A small network was shown many inputs. Here are its activations along a few directions, one row for each input.
In each table, some parts of the input vary, and every possible input appears once, in random order.
A made-up example of a description, with smaller parts first: line(4) and (point or line(11) or (values(3) and ring(8))).
Shared parts are said once, and a part with two or three values counts as separate values.

Table:
R1: [ 22  11 -33  19   4 -24 -58 -26  -7  20  15   7  29 -18  22 -28   1  29]
R2: [ -8  43   7 -42   9  -5  24   1  21   5 -20   5 -43  24 -16   3  27  33]
R3: [ -2  -4  12  22  36 -25  32 -22  -2 -23 -19 -13  37  24   7 -23  47  61]
R4: [-28   6 -40 -31 -42  -7 -74 -15 -15  37  12 -11  -7 -43  28  -1  12 -59]
R5: [ -2  16 -17  -3 -31 -21 -53  -8 -11  47  38   5 -13 -33  22   9 -31 -30]
R6: [ 47 -18 -11  11 -36  26 -47  17   1  24  33  15  -8 -26  -7   6 -72 -32]
R7: [  0 -14   1  45  16 -43 -20 -22 -20   0  10  -4  54 -20  37 -13   5  14]
R8: [ 25 -37  23  38 -33   7  -9  21 -12   0  34   7  19 -21   3  20 -61 -49]
R9: [ 28 -29   2  55  13 -28 -12  -4 -14  -9  14   9  58  -7  24  -9 -16  19]
R10: [ 26   2 -15   7 -35  -5 -46  10  -5  41  42  18 -10 -20   7  12 -51 -24]
R11: [-45  31  36 -25 -29 -29  39  20  -9  19  25  -2 -27   1  -2  37   2 -56]
R12: [-28  48   3 -46 -37  -9  10  15   2  32  29  10 -52  -4 -15  22  -6 -37]
R13: [-28 -25 -25  24   9 -24 -41 -32 -27 -10 -18 -24  55 -31  43 -21  42 -16]
R14: [  6 -16  18  32 -29 -24  -9  14 -17  19  42  10  16 -16  16  26 -38 -41]
R15: [-23  -2  17  21 -26 -39 -17  -5 -24  26  39  -3  12 -28  30  22 -16 -46]
R16: [-52 -14  -7  -3 -32 -22 -36 -15 -30  16  13 -20  15 -41  35  15  21 -76]
R17: [-34 -17 -15   5  35  -5  13 -36  -7 -30 -49 -33  36  10  15 -30  80  31]
R18: [ 17  12   9 -28 -36  44  16  37  13   8  24  19 -49   0 -42  22 -54 -38]
R19: [ 41   2 -23  13  33  16   8 -15  12 -16  -7  12   8  33 -24 -31  16  85]
R20: [ 13  19 -23  -1  28  -4   1 -32   7  -7 -11   0   7  23 -11 -36  41  78]
R21: [ 44  -9 -33  36  13  -2 -49 -12  -2  11  18  18  26 -12   9 -21 -30  35]
R22: [-80  15  13 -47 -30 -10  19   7 -14   9  -1 -19 -26 -14   4  30  33 -84]
R23: [-16   6 -50 -24  21  15 -18 -44   2 -17 -39 -17  10  11  -3 -45  80  48]
R24: [ -4  -9  44  -1 -24  27  46  42   2  -8  19   5 -26   4 -27  38 -54 -58]
R25: [ 21 -23  13  40  46  -4  41  -8   3 -32 -17  -3  35  32  -3 -17  16  68]
R26: [ -2  33   4 -32 -35  11  17  31   6  26  33  23 -51   5 -28  28 -32 -30]
R27: [ 49 -49   7  62  11   3 -11   2  -8 -29   5   5  61 -13  11 -17 -38  12]
R28: [ 59 -21 -20  20  40  53   9 -10  17 -36 -17   6   6  26 -36 -37  -9  77]
R29: [ 19  28   7 -28  13  14  31  18  26  -3 -16  16 -41  33 -30   9   0  40]
R30: [-63  33 -22 -68 -37  10 -10   2   0  22   2  -6 -51 -18  -7  15  26 -65]
R31: [-60   6  19 -43  19  -6  33   0  10 -15 -61 -27 -15  14  13   7  66 -16]
R32: [-11  -4 -59  -1   3  -3 -78 -39 -13   9 -13 -13  29 -33  33 -34  32  -1]
R33: [ 41 -44  17  46  46  29  42  -1   9 -54 -25  -7  36  28 -16 -24  -5  61]
R34: [-27  19  45 -17  26 -24  53  10  13  -7 -33 -11 -18  28   4  17  27  15]
R35: [ 66 -29 -30  40  13  29 -49  -6   4  -6   9  13  27 -17  -3 -28 -50  28]
R36: [ -1   4  46  -2  29  -5  61  27  19 -17 -29   1 -16  38  -8  23   0  23]
R37: [ 36   4  11 -21  19  52  31  22  32 -22 -26  11 -43  26 -42   3 -25  32]
R38: [-23  13  38  -7 -22  -6  46  35  -4  11  28   8 -28   9 -14  44 -32 -50]
R39: [ 22 -15  51  -1  23  24  60  37  26 -36 -37  -2 -11  36 -22  15 -14  16]
R40: [-44  28 -20 -65   9  17   5 -13  19  -4 -49 -12 -42   9  -6  -6  61   2]
What do these inputs look like to the network? -> values(2) and line(4) and ring(5)
The inputs of R17 and R25 match in every part but the line(4) part. If R23 is changed in the same way as R17 into R25, which row does it become? -> R19
A walk changes only the line(4) part. It starts at R35 and steps to R21. List the rest of the walk in order. -> R1, R32
Change only the ring(5) part in R8. List by row number the other rows that result. -> R24, R27, R33, R39

Table:
R41: [ -9  15  17 -49 -38  31  23  46  15   8   5  14 -56   6 -30  36 -24 -60]
R42: [ 23   9  23  16  51  -7  55   4  17 -30 -19   7  14  44 -18 -16  13  78]
R43: [ 11  -7 -21  13 -23   8 -35   1 -12  24  37  10  -1 -17   1   5 -37 -25]
R44: [ -1  -6   7  23  -6 -12 -16   8 -17  12  33   1  15 -20  11  12 -34 -37]
R45: [  7  -9  15  18  41  11  43 -14   8 -36 -28  -6   7  29 -12 -10  24  57]
R46: [-36  24 -17 -33 -35 -16 -21 -14  -9  37  23  -2 -30 -12   7  13  22 -29]
R47: [ -2 -27  10  20  32  12  19 -20   0 -27 -31 -26  24  13   4 -21  26  31]
R48: [ 12 -12 -15   2  28  28  -8 -22   7 -19 -28 -20   8   6  -7 -33  19  38]
R49: [-20  -4   0  13 -32  -9   6   0 -24   2  39   0  15 -20  -1   7 -10 -44]
R50: [ 22  -3 -12   4  31  28  20 -18  13 -26 -24   0  -9  26 -23 -19  19  66]
R51: [ 14 -25 -33   7  14  14 -30 -21   2 -14 -25  -4  23  -8  10 -26  18  27]
R52: [ -8  11 -23  -5 -33   7 -20  -5 -16  12  41   9  -1 -25 -12  -5 -15 -37]
R53: [-51  25  11 -23 -19 -37  -2  -7 -15  25  18 -10 -14 -15  17  18  26 -39]
R54: [ 39   7  -6   6  35  13  37   0  21 -17 -14  13  -3  44 -29 -22  10  88]
R55: [ 36 -14 -36  18   0  -7 -37  -7  -1  -2 -12  12  40   4  12 -23  19  35]
R56: [ 20 -13  -7  28  17 -28 -18   0  -4 -14 -16   5  53   3  22 -17  24  22]
R57: [ 27 -13  27  34  -6 -16 -18   8  -4  14  23   5   9 -22  20  15 -58 -15]
R58: [ -1 -32  -7  21  24  -4  -7 -16  -3 -24 -29 -11  38  -5  21 -18  24  17]
R59: [-41  34  -4 -52 -31  -3  -4   8   6  34  -4  -3 -52  -6   4  25   6 -44]
R60: [ 38  -6   1  20 -15   1 -40   3   3  24  26  12  -6 -23   9   5 -62  -5]
R61: [-56  34  25 -42 -14 -23  15  15   1  22 -11 -10 -36  -9  14  31  10 -54]
R62: [-23  14  45 -39 -23   9  41  51  11  -5  -1   4 -40   4 -21  43 -22 -70]
What do these inputs look like to the network? -> values(2) and (line(5) or line(6))
The inputs of R51 and R58 match in every part but the values(2) part. If R41 is changed in the same way as R51 into R58, which row does it become? -> R62
Change only the line(5) part in R56. List by row number the other rows that result. -> R42, R45, R47, R58

Table:
R63: [ 22 -11  16   8  31   6  30   9  18 -28 -39   1  11  30  -5  -5  15  45]
R64: [ 15  -2 -32  -7 -24  22 -45  -2  -3  15  19  11 -13 -22  -5  -1 -24 -22]
R65: [ -4 -23 -11  26   7  -7 -33 -28 -15  -6  -5 -18  36 -23  26 -19  10  -4]
R66: [-21  38   3 -36   8  -6  14   0  12  11 -17  -3 -35  14  -6   5  23  13]
R67: [-23  -1  20  -4 -56 -14 -12  29 -18  38  47   4 -17 -27  12  45 -48 -94]
R68: [-35  15  -5 -20  14  -9  27 -10  -2 -13 -18  -8   0  18  -5  -6  55  12]
R69: [ 37 -25  -7  37  16  -8 -28   0  -2 -10  -3   6  44 -10  17 -17 -18  18]
R70: [-22 -11   7  -5  31   6  28 -14   4 -24 -39 -21   3  15   3  -9  39  25]
R71: [-39  24  48 -37 -33  -3  49  39   4   9  14   4 -51  -1 -15  51 -24 -71]
R72: [-16  -3 -25   9 -16 -24 -32 -22 -22   9  14  -6  32 -22  21 -14  27 -14]
R73: [ 52 -22  -9  55  12   6 -12  -6  -6  -7  27  15  35  -3  -4 -18 -46  37]
R74: [ -5  13 -19  -7 -17 -22 -45 -14  -6  33  18   4  -5 -22  22   0  -4 -11]
R75: [  0  18  -7 -42  -5  37  17  13  20  -4 -15   3 -41  15 -33  -3   2   2]
R76: [ 40 -10  19  22  30  17  43   5  14 -25  -4   7   1  36 -28  -8  -9  63]
What do these inputs look like to the network? -> values(2) and (point or line(6))
The inputs of R73 and R76 match in every part but the values(2) part. If R67 is changed in the same way as R73 into R76, which row does it become? -> R71
Change only the line(6) part in R66. List by row number the other rows that result. -> R63, R68, R70, R75, R76
Change only the values(2) part in R70. List by row number the other rows that result. -> R65

Table:
R77: [ 21  -2  12  19 -20  10  -8  17  -6   4  37  12   2 -25  -9   7 -64 -37]
R78: [  0  -5 -24  25 -28 -24 -50 -17 -26  30  45   5  23 -34  24  -1 -19 -27]
R79: [ -1   0  -7  -9  63  25  42 -25  19 -47 -62 -17   3  41 -19 -34  63  87]
R80: [ 24 -32 -17  52   4 -24 -39 -23 -19   7  15  -1  49 -11  31 -13  -2  23]
R81: [ 55 -37 -40  58  34  -6 -47 -41  -6 -10  -4   0  60   4  19 -47  16  86]
R82: [ 79 -32  -5  52  44  19  -6  -8  15 -22 -12  10  32  21  -8 -32 -30  90]
R83: [ 48 -27  19  45  15   0   0  10   4  -7   8   9  22   6   3   3 -46  26]
R84: [-57  24 -15 -45 -45 -23 -41   2 -15  40  11 -10 -23 -35  26  22  19 -83]
R85: [  1  -3  13  -5 -53  18 -23  33  -8  21  45  13 -22 -41  -5  30 -79 -95]
R86: [-31   3  18 -19  29   5  50  -6  10 -29 -40 -18  -9  25  -8  -3  47  22]
R87: [-19  -6 -24   2 -59 -17 -65  -1 -28  48  53   4   0 -50  27  22 -34 -85]
R88: [-21  24  31 -47 -51  15  30  49   9  20  24  15 -62   0 -28  51 -38 -77]
R89: [ 12  -9 -35  14  51  -4 -20 -41   5 -32 -48 -11  45  10  14 -52  64  77]
R90: [ 51  -6   7  13  51  29  50   9  30 -36 -34  12  -2  56 -34 -18   6  96]
R91: [-68  34  18 -70 -40   3  22  16   3  25  -3 -14 -66  -3  -7  38  20 -76]
R92: [-42  22 -17 -23 -13 -21 -23 -14 -12  10   2  -9   9 -26  17  -9  30 -36]
R93: [ 20  -3  33   4  20  10  57  28  18 -18 -13  11 -12  41 -23  16  -9  31]
R94: [-51  34  17 -46  -5  -4  37   1   5   7 -11 -12 -43  12 -11  15  34 -17]
R95: [ -5  23  27 -24 -18  19  49  36   7 -10  15  13 -32   9 -38  18 -27 -31]
R96: [-16  -3 -11   4  19 -31 -14 -23  -4  -1 -28 -12  26   2  31 -12  50  26]
What do these inputs look like to the network? -> line(4) and ring(5)
Change only the ring(5) part in R81. List by row number the other rows that result. -> R79, R82, R89, R90

Table:
R97: [ 30   1 -22  18 -28  -9 -55  -3  -9  32  43  16   9 -27  10  -3 -41 -14]
R98: [ 14  -8  26  12  43   2  50   8  16 -36 -35  -2  13  34 -10  -7  15  51]
R99: [-44  18  31 -32   1  -7  56  10   6  -6 -17  -9 -27  25 -10  21  36 -13]
R100: [ -6  30  13 -43  -4  19  40  19  19   0  -7   7 -50  26 -35  13   5   7]
R101: [-30   5  28 -15 -39  -6  10  30  -8  15  19   0 -20 -19   4  39 -29 -83]
R102: [ 27 -11  -3  34 -22 -11 -37   1 -13  24  46  15  14 -25  12   9 -54 -19]
R103: [ -9 -12  -4  28 -22 -37 -35  -8 -26  24  32  -2  32 -28  34   8  -9 -33]
R104: [  7   6 -37   9 -23 -16 -61 -14 -15  33  34  10  12 -31  19  -8 -18 -18]
R105: [ 34   4  -2  -4  34  22  24   0  24 -22 -32   5  -8  34 -23 -20  13  70]
R106: [-29  35  -1 -50   0  12  32   6  14   0 -16   2 -47  20 -25  10  30   3]
R107: [-44  32  14 -46   3   0  39  -1  10  -4 -22 -10 -39  16 -13   9  42  -4]
R108: [ -3   6  -1  -8  43   3  20 -19  14 -26 -46 -13   4  26  -3 -23  49  59]
R109: [ -9   3 -22  12 -20 -30 -52 -20 -20  29  28  -3  21 -35  31  -6  -5 -25]
R110: [ 53 -27 -31  38  15  17 -37 -19   1 -14   1   6  38  -4   0 -39 -13  49]
R111: [ 34 -39  -2  55  25  -3  -9 -11  -9 -28  -3  -1  58  -5  13 -23  -9  30]
R112: [ 31 -21 -44  29  22  10 -43 -30  -5 -13  -9   0  43  -7   8 -42  12  45]
R113: [ 10 -12   7  37 -21 -29 -27   5 -20  17  38   9  30 -28  23  11 -38 -32]
R114: [ -4  -8  16   6  41  -6  38  -7  10 -29 -40 -12  14  33   0 -11  43  51]
R115: [-13   5  17 -18 -40  13  -1  29  -3  22  27   5 -37 -16  -8  37 -45 -72]
R116: [ -9  15  -1 -36 -46  15 -19  23   2  29  25   9 -42 -19 -10  26 -31 -65]
R117: [-48   4  17 -24 -41 -15   1  15 -13  22  13  -9 -18 -20  15  36  -2 -81]
R118: [-33  20 -15 -44 -41   6 -26  11  -3  31  16   3 -39 -24   0  22  -7 -66]
R119: [ 12  10 -16 -11  40  16  15 -12  19 -22 -40   0  -4  30 -13 -23  37  67]
R120: [-10  19  30 -27   2  18  58  26  16  -5  -4   3 -45  30 -32  22  -9   1]
R121: [ 16 -24 -29  32  26  -2 -36 -36 -10 -16 -15 -13  51 -12  18 -41  25  38]
R122: [ 51 -38 -13  53  22  15 -18 -14  -3 -21   5   4  42  -3   2 -26 -26  43]
R123: [ 16 -39 -13  47  23 -10 -19 -25 -15 -21  -9 -12  60  -5  22 -27  20  30]
R124: [-50  18   0 -40 -38  -8 -17   5  -8  27   9  -9 -30 -28  12  22   4 -72]
R125: [-26  19  41 -24   4   0  66  27  11 -13 -11  -1 -28  26 -20  24   7 -12]
R126: [ 31  -8  16  11  41  20  43   5  21 -27 -29   4  -4  36 -22 -10  -1  63]
The inputs of R110 and R112 match in every part but one. If R116 is changed in the same way as R110 into R112, which row does it become? -> R118
What do these inputs look like to the network? -> ring(5) and ring(6)
Change only the ring(5) part in R120. List by row number the other rows that result. -> R102, R115, R122, R126
A walk changes only the ring(5) part. It starts at R99 and steps to R117. List the rest of the walk in order. -> R103, R123, R114

Table:
R127: [ 25 -11 -39  23  29   0 -28 -29   0 -12 -15   2  36   1  10 -40  21  60]
R128: [  5  -9 -18  19  39 -11 -11 -31  -1 -17 -28 -11  34   8  16 -32  41  55]
R129: [-41   8   0 -24 -35 -15 -28  -3 -14  25  11 -13 -14 -30  20  19   8 -66]
R130: [-40   4  18 -17 -33 -14   0  11 -14  12  14  -8 -11 -21  11  28   2 -71]
R131: [ 27 -22   9  36  37   2  29  -5   6 -27 -16   0  31  25  -3 -19   2  59]
R132: [  4   1  15  -2 -37   1 -14  27  -5  23  33  12 -19 -20  -1  32 -51 -61]
R133: [ 48 -13 -24  37  26   6 -18 -21   3 -11   2  10  31   6  -2 -35  -9  67]
R134: [-49  47  28 -75 -23  16  52  32  18  12  -9   0 -80  17 -31  38   8 -48]
R135: [-21  -1  25  -6 -32  -3   9  23  -9  14  24   1 -19 -16   2  36 -32 -66]
R136: [  9 -20   3  26  39  -3  16 -17  -1 -35 -30 -13  39  17   4 -24  36  47]
R137: [-22  13 -23 -20 -43 -11 -43   1 -13  37  30   4 -12 -31  14  11 -11 -57]
R138: [ 51 -19   1  39  32   4   8  -1  10 -20  -8  10  31  18  -4 -22 -17  64]
R139: [  2   6  -9  -6 -43   3 -39   9 -12  33  44   9 -18 -30   1  18 -41 -55]
R140: [  2  16  13 -30  45  25  67   4  31 -35 -52  -2 -30  56 -36  -9  46  72]
The inputs of R130 and R136 match in every part but one. If R139 is changed in the same way as R130 into R136, which row does it become? -> R133
What do these inputs look like to the network? -> values(2) and (point or ring(6))
Change only the values(2) part in R132. List by row number the other rows that result. -> R138
Change only the values(2) part in R131. List by row number the other rows that result. -> R135
